Each row below holds a small network's activations on one record, seen along a few directions.
Here are examples, each followed by its value of one field, MIB.
Other fields move the rows too, some of them a lot.
Random noise pushes rows far along 10 fixed directions. That doesn't count. These rows show it; they differ only by the noise:
[  55  -12  215 -289  301  196   34  359   57  -20  -66 -127   57  -38
 -106  289  201   19 -263  230  -44  242  213   59 -172  335]
[-451  -47  396 -567   44  -49 -381  271  -45    3   35  186 -321 -331
 -176 -121 -131  332 -107 -338    0  100 -308 -234  165 -220]
[ 301 -219 -151 -367  428  -64  -26   88  144  -74    8  134  -21 -259
  138  -43 -131 -121 -176  121  -14  147 -162  146   76 -173]
[  77  273 -178  201  377  263  400  -19 -175   59 -474  270  304  268
  -34 -247  252   14 -299  190  549  104 -206   43 -134  223]
[ 113  181 -220  135  129  -55  -39 -136  -57 -161    6   -8 -100 -370
 -229  449   69  217 -164   57 -159  179 -244 -147  123   33]
[ -54 -257 -277 -291   91 -113  -56 -177 -207  -22  -80  234  -48 -371
   36   21   34  -20  -48 -165 -295   72 -226   42   40  -38]
[ 195  218   77   11  500 -114 -456  -73   98  -22  -70  100  -37 -270
 -200  333  131  523 -462  281  -24  190   26 -233  376 -168]
[-209   57 -416  343   12  288  118 -293  -94 -299 -213  435  201 -234
  165 -185   29  204   -8  -79  274   -2 -504 -142  116   61]
[ -10   27  -95    8  192  -38 -524 -239 -256  275 -108  423 -224 -144
 -250 -374  219  315 -107 -232 -136 -168 -327 -239  279 -352]
[ -80  211  -56   99  -69 -184  233  128   22  128  -63 -127 -299  231
 -237 -243 -246 -211   81 -305  227  -26 -520  -29   23 -313]
[-216   76 -307   58  -26   11  289 -302  -54 -169 -171  505   36 -191
    8  -81   20   93  -43  -57   90   24 -129  159   81   87]
[  46 -158  -73  194   85  357  -73  311  -16   38  -82 -370  104  213
   77 -107  105 -226   59  -62   15    0 -330 -191 -186  110]

[ 345  503  -67  207 -166  322  615  142  420 -177  398  378 -374   38
 -264 -418 -241 -210  313   -4  437 -216 -184  322 -131  -84] => rifas
[  60  -72  182    2  191   54 -157  251  146  -55   55 -373   65  175
  163   51 -165  -43  -54  113   74   88   18 -123   35  -82] => bano
[ 373  -16  -72 -288   97 -413   -3   21  -85    4  184 -211 -230 -360
 -137  253 -181  -82  -28 -156 -139  187 -364  -92  108 -380] => sedag
[-612  204  -68   35 -358  -93  503 -255  -95 -330 -214  454  126 -138
   43  130   49  183   50 -130  111   35  160  215  -42  382] => pesu
[ 313  -61 -319  215  -89    0  116 -111  132 -131  275 -116 -127 -147
   98  158  -94 -192  207   22 -236  -86  -80   56   29  -64] => guvuz
[ -67  -46 -185   38   20 -157  126 -141   93  -71   54 -174   19 -192
    2  353  -93   -1  -60  195 -210  187   36  117   78   58] => dok
[  45  243   22   60  156 -154 -349 -259 -265  -19  -72   14  -10 -342
 -227  332   71  466 -255    9  -78  154 -342 -420  303 -150] => rifas
[ 392  -90  -68  493  162   89 -136  -71  442   14   -8  -41  412  493
  377  -88  230   -5  -98  418   60 -135  641   76  225  -65] => sedag
[ 155   -9 -135  124 -314  -91 -251  -35 -262  195  207 -204 -393  -95
 -378   66   82  -63  283 -401 -453 -116 -227 -207  -54 -153] => bano
[ 338  167 -127 -299  290 -475  381 -220   75   81  -10   25 -124 -173
 -148  303 -200 -225 -135  185  -45  169   22  413    2  -75] => vilov
[ -69 -149 -207 -131  129  -49  -78 -258    1 -155  -95  488  284 -271
  402  -62  -65  159  -93  100  -10  -14   13   31  169  -68] => vifez
[-329  161  366  212  -16  396 -382  208 -208  205 -145  158  148  285
 -113 -253  448  427 -156  -82  221  -97   56 -429 -109  159] => vifez
[  16  -61  238 -576   -2 -690  -92   49   39  155  126  -32 -505  -58
 -288   28 -237  -30  -64 -234 -292   25  200   94  205 -452] => futu
[ 162  118 -146   74   71  -16  213   16 -295  -16 -218 -103  224   84
  -17  163  183   18 -170   16   87  145  -55  -97 -224  254] => velam
[ 238  190   81   63  -65   90  236  363  141   90   82 -238 -129  351
 -125 -258  -65 -249   91   58  235  -37  -12  112 -189   14] => dok
[-700  456  338   21 -604  -56  499   77    5 -191   20    8 -187   33
 -356  370  -60  223   88 -237  145   76  253   51 -134  491] => vilov
[ -98 -112  386 -299  -46 -257  411  439  163  305 -223 -448  122  751
   66  -21  -42 -460 -126   81  138  139  656  267 -302  166] => kelum
[-465  135  -57  617 -366    4 -211 -326   62 -110 -165  148  235  227
  105 -168   60  286  125 -112  103 -209  111 -269  242  -26] => kelum
[-361  101   20   31  -72 -131  111 -358 -223   55 -271  526  294   36
   -7  118  307  405 -227   97  -64    4  558  149  154  309] => velam
[  97  -98 -388 -314   97  -71  -50 -249 -635   14  -40  140 -133 -569
 -285  229  319  -34  -79 -227 -473   78 -407 -146 -161  162] => futu
[ 121  -73 -143  212  163  261   99 -139   33  -26 -171  138  173   21
  105 -114  133 -107   28  202   25  -30  -44  203  -87  159] => pesu
[ 166  151  105   55   64 -140 -373  -24  -85  209   34   24 -176  152
 -221 -190  126  195 -119  -68  -51 -162   48 -210  180 -238] => guvuz

Here are new rows. What is MIB for each?
[ 208 -159   92 -372  122 -535 -409 -151  -14  458  103  241 -259  166
 -192 -312   72  -41  -35  -94 -421 -235  492  268  232 -466] => bano
[  34  351  197  -46  154  -77 -254   98  137  -72  147   15 -381 -251
 -311   73 -310  302  -87  -43  282  140 -390 -229  254 -335] => bano
[-185 -246  160 -531 -284  -30 -246  146 -222  -19  229   80 -240 -411
 -201  230  176    2  169 -254 -546  -10  217   -8 -175  191] => kelum
[ 140 -432 -442  399  -71  126 -478 -586  288 -172  114  520  292 -110
  392 -205  176  160  148  183 -382 -349  481  157  357   -6] => vilov
[ 138 -208  -26 -163   83  389  142  167 -107   33   67  204   38   57
  140 -334  238 -199  132    3   31 -120   86  119 -268  242] => guvuz
[-256  -28  100 -224  -94  -50  240  138  139 -422  -56  -11  251 -149
  285  172 -243  130  -82  -36  352  287  -53  -43   78   -1] => sedag
[ -12  199 -362  -54   -5 -121  662 -367 -315 -243 -293  438  373 -215
   23  269  134  111 -212   91  183  240   69  187  -43  339] => rifas
[ -96  -10  209   15 -257   65 -170   89  -88  325   86  -84 -248  244
 -237 -159  217  -98  215 -216 -246 -208  116    2  -67  -72] => sedag
[ 242 -226 -326   50 -164  135  109  -66  205 -398  368  160  -53 -444
  225  -47 -241 -113  269  -77  -10  -54 -335   74  107 -202] => sedag
[ 258   63 -602  368  115  162  649 -236 -301 -316 -213   47  384 -174
  142  378  104 -143 -145  236  234  280 -413    7 -330  360] => vifez
[-450  269  563 -430 -195   88  217  544  -24 -125  -67 -108 -148  -25
 -245   92 -104  177  -91 -219  254  188  -31  -93 -227  273] => pesu
